Each row below holds a small network's activations on one record, seen along a few directions.
After each row come some of the record's fields: DADOB, RAFEP, PESUN, FUSA.
Other fields move the rows too, some of them a lot.
Strong random noise was added to every row along 5 fixed directions; ignore it. To show where, here is one row again and again, with new noise each time:
[ 265  170   80 -431   96  -87  -49  491 -330   20  -38 -400 -187  408
 -411 -574 -245  193   98 -262  367 -132 -100]
[ 139 -358 -153 -415   80  179   -8  288 -147  -39 -243   43  362 -411
 -364 -125 -274   51   -8  -14  -98 -243  -46]
[ -57 -334   -8 -252  -30   -4 -248  193 -110  -17   22 -352  320   16
   23 -512   89  130 -439  141  118  525 -189]
[ 110  601   57  -76 -211 -234  132  238 -198  100  266   64 -257  260
  -38  128   10 -100  181 -196  190 -156  250]
[ -28  210 -219 -357  -50 -319 -125  369  -78  -35   72 -426  -34   72
 -215 -371   83 -148   25 -157  211  261  -47]
[ 192  230  235 -141  -50  -49   45  297 -296   56  154  -41 -165  395
 -143 -268 -119  268    2 -171  258 -119   23]
[-133  -17 -199 -205 -166 -167 -154  145   -6    9  101 -221  255 -171
   83 -122  191 -213 -243  106   25  445   19]

[  67  124 -203 -455 -108  126 -226  100 -184   67  -80 -253  254 -161
   77 -232    8  -97 -333  158 -160  324  -13]
DADOB: pef / RAFEP: bef / PESUN: makuv / FUSA: sido
[ -21  453 -292  -66 -170 -210 -163  -10   -1   62   -3 -237  -84  -31
   44  127   85 -448  209  -57  -32  126  112]
DADOB: gavu / RAFEP: pav / PESUN: ponug / FUSA: zuz
[ 155  484  320  -42  154   55  179  145 -161  -80  -51   37 -593  572
  -51 -373   87  391  144 -172   18 -244 -141]
DADOB: nolu / RAFEP: pav / PESUN: ponug / FUSA: zuz
[-217 -166  230  359   68  -13   23 -162   85 -173  150  376  -69   89
  134 -150  237  617  -93  -80  -93   66 -157]
DADOB: tefi / RAFEP: bef / PESUN: ponug / FUSA: sido
[ -51   59 -226  -31   61 -116  -64   28  104 -139  -66 -115  -38 -166
 -138 -120   54  -31  112  -42  -88   -2 -159]
DADOB: tubar / RAFEP: pav / PESUN: makuv / FUSA: sido
[-174  167 -279   59 -112 -132 -242 -134   88  -49   32  -94  125  -47
  138  -34   93 -162  -26  -71  -81  406    8]
DADOB: tefi / RAFEP: bef / PESUN: makuv / FUSA: zuz
[   6  -27  123  -56 -111  131 -173   99 -301  128  163  -38  161  156
  -37 -296  -82  216 -240  -75   55  206  -21]
DADOB: gavu / RAFEP: pav / PESUN: ponug / FUSA: sido
[ 187   62 -292 -180  -12  -27  -83   66   -7  241 -275 -286   87 -157
 -229  325 -485 -651  282  -77  254 -205  255]
DADOB: gavu / RAFEP: pav / PESUN: makuv / FUSA: zuz
[-113 -132   51  162  107  -82  161  -13  121 -157   87  401  -54 -156
 -180   20    6  309  126 -147  -52 -133 -147]
DADOB: pef / RAFEP: bef / PESUN: makuv / FUSA: zuz
[  38  275 -194 -259   -5 -241 -279  245 -114   41   13 -492 -139  261
 -211 -452 -137 -133  147 -337  302  275  -24]
DADOB: tefi / RAFEP: bef / PESUN: ponug / FUSA: zuz
[ 205 -317   36   -2  149  132  164  -37   46   55 -236   28   84 -209
 -169  344 -319 -219  137   97   25 -453   86]
DADOB: tubar / RAFEP: pav / PESUN: makuv / FUSA: zuz
[ 333 -104  113 -414  -34  319 -250  175 -368  291 -230 -552  201  355
   72 -409 -377 -146 -299  182  333  164   61]
DADOB: nolu / RAFEP: pav / PESUN: ponug / FUSA: sido
[  33  121 -123 -200   24 -169   67  293  -91   34  132  133  -41  -48
 -434  -54 -185  115  248 -326   56 -290  118]
DADOB: nolu / RAFEP: bef / PESUN: makuv / FUSA: sido
[ 193 -198  122 -137   91  366  -68  -85 -137   51 -264 -203   35   84
   -1  -97 -124   30  -95  214  -27 -164  -85]
DADOB: gavu / RAFEP: pav / PESUN: makuv / FUSA: zuz
[ -68   56  167  340   34 -265   10  -30   68  -97  192  157 -173  253
 -109 -142 -125  328  125 -282  217   70  -82]
DADOB: pef / RAFEP: pav / PESUN: makuv / FUSA: zuz
[-399  -66 -294   30 -157 -242  -74  -99  307 -117  154   81  276 -521
  139  173  425 -214 -152  185 -259  526  -46]
DADOB: pef / RAFEP: pav / PESUN: makuv / FUSA: zuz
[  70 -304   33 -137  313  105  -97  133   44 -100 -250 -351  -25  167
 -174 -515  -86  215  -34  -81  159   62 -316]
DADOB: tefi / RAFEP: pav / PESUN: makuv / FUSA: zuz
[ -75   53   -1  142  -27  -43  -94   -3  -21 -107  150  327   29  -23
 -190 -109 -139  344  140 -383  -52   13  -46]
DADOB: tefi / RAFEP: bef / PESUN: makuv / FUSA: zuz
[-177  100  278  218 -143 -155  230   50  -42 -209  446  494 -127  143
  120   26  402  542 -125  -81 -153  -70   17]
DADOB: pef / RAFEP: bef / PESUN: ponug / FUSA: sido
[ -66 -261 -191 -118  -19  -49 -269   46   13   44  -21 -266  268 -139
  -18 -214  -45 -133 -128   21   79  352  -76]
DADOB: gavu / RAFEP: bef / PESUN: ponug / FUSA: sido
[ 121  237    5 -105   34 -265  111  254  -18   80   72 -254 -320  317
 -219   -8 -163 -180  300 -191  363 -167  122]
DADOB: nolu / RAFEP: bef / PESUN: makuv / FUSA: zuz
[-344 -430   32  153   81 -219 -181   29  196 -334  143 -113  144   39
  -81 -604  242  517 -282  -77   65  544 -397]
DADOB: pef / RAFEP: pav / PESUN: makuv / FUSA: zuz
[ 186  -78  175   -9  118   21  -10  220 -179   16   46  -39 -139  323
 -324 -339 -293  392  162 -274  256 -176  -73]
DADOB: tefi / RAFEP: pav / PESUN: makuv / FUSA: zuz
[-173  -49   -8  129   19  128 -117 -303  199  -96 -140 -100   98 -155
  351   62  205 -186 -126  207 -242  336  -69]
DADOB: tefi / RAFEP: pav / PESUN: ponug / FUSA: zuz
[  94 -349  358  186  189  267  111 -101  -18 -109  -27  326   15   26
  -42 -167 -169  527  -59   33  -62 -212 -225]
DADOB: pef / RAFEP: pav / PESUN: makuv / FUSA: zuz
[  94   92  106 -265  127   71  169  256 -168  -45  -56   39 -209  168
 -212 -316  112  314   94  -38  -45 -273 -103]
DADOB: nolu / RAFEP: pav / PESUN: ponug / FUSA: sido
[-302 -412   65  179  -78  -24 -143 -132  206 -178  171 -107  256  -83
  393 -292  466  228 -566  391 -137  701 -254]
DADOB: pef / RAFEP: pav / PESUN: makuv / FUSA: zuz
[-150 -388   82   95  169  -53   22  -22  200 -151   22  -98  -26  -27
   47 -167  203  171 -187  182  -14  186 -245]
DADOB: pef / RAFEP: bef / PESUN: makuv / FUSA: zuz
[-165  432  -52   92 -263 -253 -210   -7 -102   90  351   64   19  120
   29  -95  113   44  -75 -247   15  323  152]
DADOB: gavu / RAFEP: pav / PESUN: ponug / FUSA: sido
[ 100  289 -312 -258   23  -69  115   65   22   43 -248  -68 -142 -214
 -251  321 -209 -477  492 -146  -22 -524  150]
DADOB: tubar / RAFEP: bef / PESUN: ponug / FUSA: sido
[  17  -17  -64   -1   83   19  349   26  100  -59  -50  402  -46 -391
 -194  463  -25  -81  357   43 -180 -582  136]
DADOB: pef / RAFEP: pav / PESUN: makuv / FUSA: sido
[-144  109 -123  137   -7  117   65 -204  145 -199  -77  257  -72 -220
  153   99  283   82   15    1 -335    3  -40]
DADOB: tefi / RAFEP: pav / PESUN: makuv / FUSA: zuz
[  57   48  352  178   72  124    4  -88  -48   14   53   15 -115  419
  155 -270  -48  395  -55   31  107   39 -162]
DADOB: nolu / RAFEP: pav / PESUN: makuv / FUSA: sido
[ 127 -133 -101 -109  -72  149   30  -85  -21  178 -161  -87  173 -232
   -1  357 -220 -419   -7  161   31 -198  251]
DADOB: tubar / RAFEP: pav / PESUN: makuv / FUSA: zuz
[-136 -240  -95   20   69  -92    3 -135  216  -68  -77 -243   56 -111
  152  119  227 -268  -87  314  -56  141 -176]
DADOB: tubar / RAFEP: bef / PESUN: makuv / FUSA: zuz
[-305  -57  -29  524   11 -178   13 -344  358 -197  144  265  -75 -143
  215  150  266   77   16  -22 -138  297 -124]
DADOB: tefi / RAFEP: pav / PESUN: makuv / FUSA: zuz
[ -20  238  -77   52  -62 -215 -183  -68  108   44  -35 -460 -108  222
  258 -136   57 -371  -79  146  171  461  -66]
DADOB: pef / RAFEP: pav / PESUN: ponug / FUSA: zuz

Which values does each new row have?
[ 258  -11  -89 -441  150  141  -27  194 -133  129 -365 -589  -37  224
 -131 -282 -238 -270   48  120  261 -102   -7]
DADOB: nolu / RAFEP: pav / PESUN: makuv / FUSA: sido
[ -29   77  -91  -72  -53  -55 -176  -65   74   85  -38 -506   55   80
  344 -110  215 -362 -274  237   47  370  -76]
DADOB: tubar / RAFEP: pav / PESUN: ponug / FUSA: sido
[-117 -130 -189 -283   16 -248 -186  241   15 -111   67 -401   87  -41
 -216 -520  181  106 -154  -27   62  477 -216]
DADOB: pef / RAFEP: pav / PESUN: makuv / FUSA: zuz
[ -51   13 -100   43  147  -83  110   56  176 -144  -60  161  -87 -178
 -196  -25  -44   98  299 -158  -85 -201  -95]
DADOB: nolu / RAFEP: pav / PESUN: makuv / FUSA: zuz
[-189  486 -180  -84 -231 -275  217  159   -3  -91  320  395 -154 -216
  -56  195  432   38  175 -156 -298 -108  241]
DADOB: nolu / RAFEP: pav / PESUN: ponug / FUSA: sido
[-205  142 -307 -128   35 -376  -46  196  136 -235   87 -232 -172  -36
 -216 -270  172  -68  143 -190  100  184  -98]
DADOB: pef / RAFEP: bef / PESUN: makuv / FUSA: zuz
[ -40  128   88   77  -33 -289  -47   26   75   63   55 -555 -278  454
  224 -161  237 -264 -199  113  349  336  -56]
DADOB: tubar / RAFEP: pav / PESUN: ponug / FUSA: zuz
[-317  480 -489  259  -37 -488  -71 -130  363 -188   58  233  -92 -293
  -85  283   85 -263  530 -402 -164   89   10]
DADOB: tefi / RAFEP: bef / PESUN: makuv / FUSA: zuz
[ 149   10 -112 -357   -7   99   81  162  -75   64 -185 -344   17   26
   13   34   -2 -359  -30  194   81  -97  176]
DADOB: nolu / RAFEP: pav / PESUN: makuv / FUSA: zuz
[ -46   28   67  173 -133  -44 -268 -169   17  162  107 -251  109  190
  264  -48   57 -135 -276  146  133  575  -40]
DADOB: gavu / RAFEP: pav / PESUN: makuv / FUSA: zuz
[ -63  640  118  157 -134 -252  116  -58   13   68  270  -69 -477  401
  259  103  429   12   83  -17   74  168  127]
DADOB: tefi / RAFEP: pav / PESUN: makuv / FUSA: zuz
[  75  108   55  -98  -40   41  -84   13  -89   43  -49  -81   29   32
  117 -155   25    1 -160  123  -26  204 -103]
DADOB: pef / RAFEP: pav / PESUN: ponug / FUSA: zuz
[ 113  118  327  113  -98 -132    8   55 -198  101  235 -234 -266  585
  130 -185   90  151 -161   34  318   87   43]
DADOB: tubar / RAFEP: pav / PESUN: ponug / FUSA: zuz
[-157  181  -47   90 -148 -130 -136 -221   97  133  -12 -369   72  132
  476   44  176 -394 -266  287  149  488   83]
DADOB: pef / RAFEP: pav / PESUN: ponug / FUSA: sido
[-276  315  -86  332 -365 -428  -49  -84  128   59  585  135   15    5
  294  323  456 -206 -136  -46   33  488  273]
DADOB: gavu / RAFEP: pav / PESUN: makuv / FUSA: zuz
[  15  574  -38  128 -246 -364  -80   48  -68  183  315 -229 -280  400
  105  105   93 -257  102 -153  327  242  245]
DADOB: gavu / RAFEP: pav / PESUN: makuv / FUSA: zuz
[ 246  -64    7 -116 -109  249 -123 -113 -166  231 -198 -225  225  -27
  224  190 -313 -492 -220  271   59   57  224]
DADOB: pef / RAFEP: pav / PESUN: ponug / FUSA: zuz
[-212  147   31  389  -70 -422  125  -12  220 -119  403  330 -215   19
 -118   88  150  238  275 -300   65   36   -1]
DADOB: nolu / RAFEP: pav / PESUN: makuv / FUSA: zuz
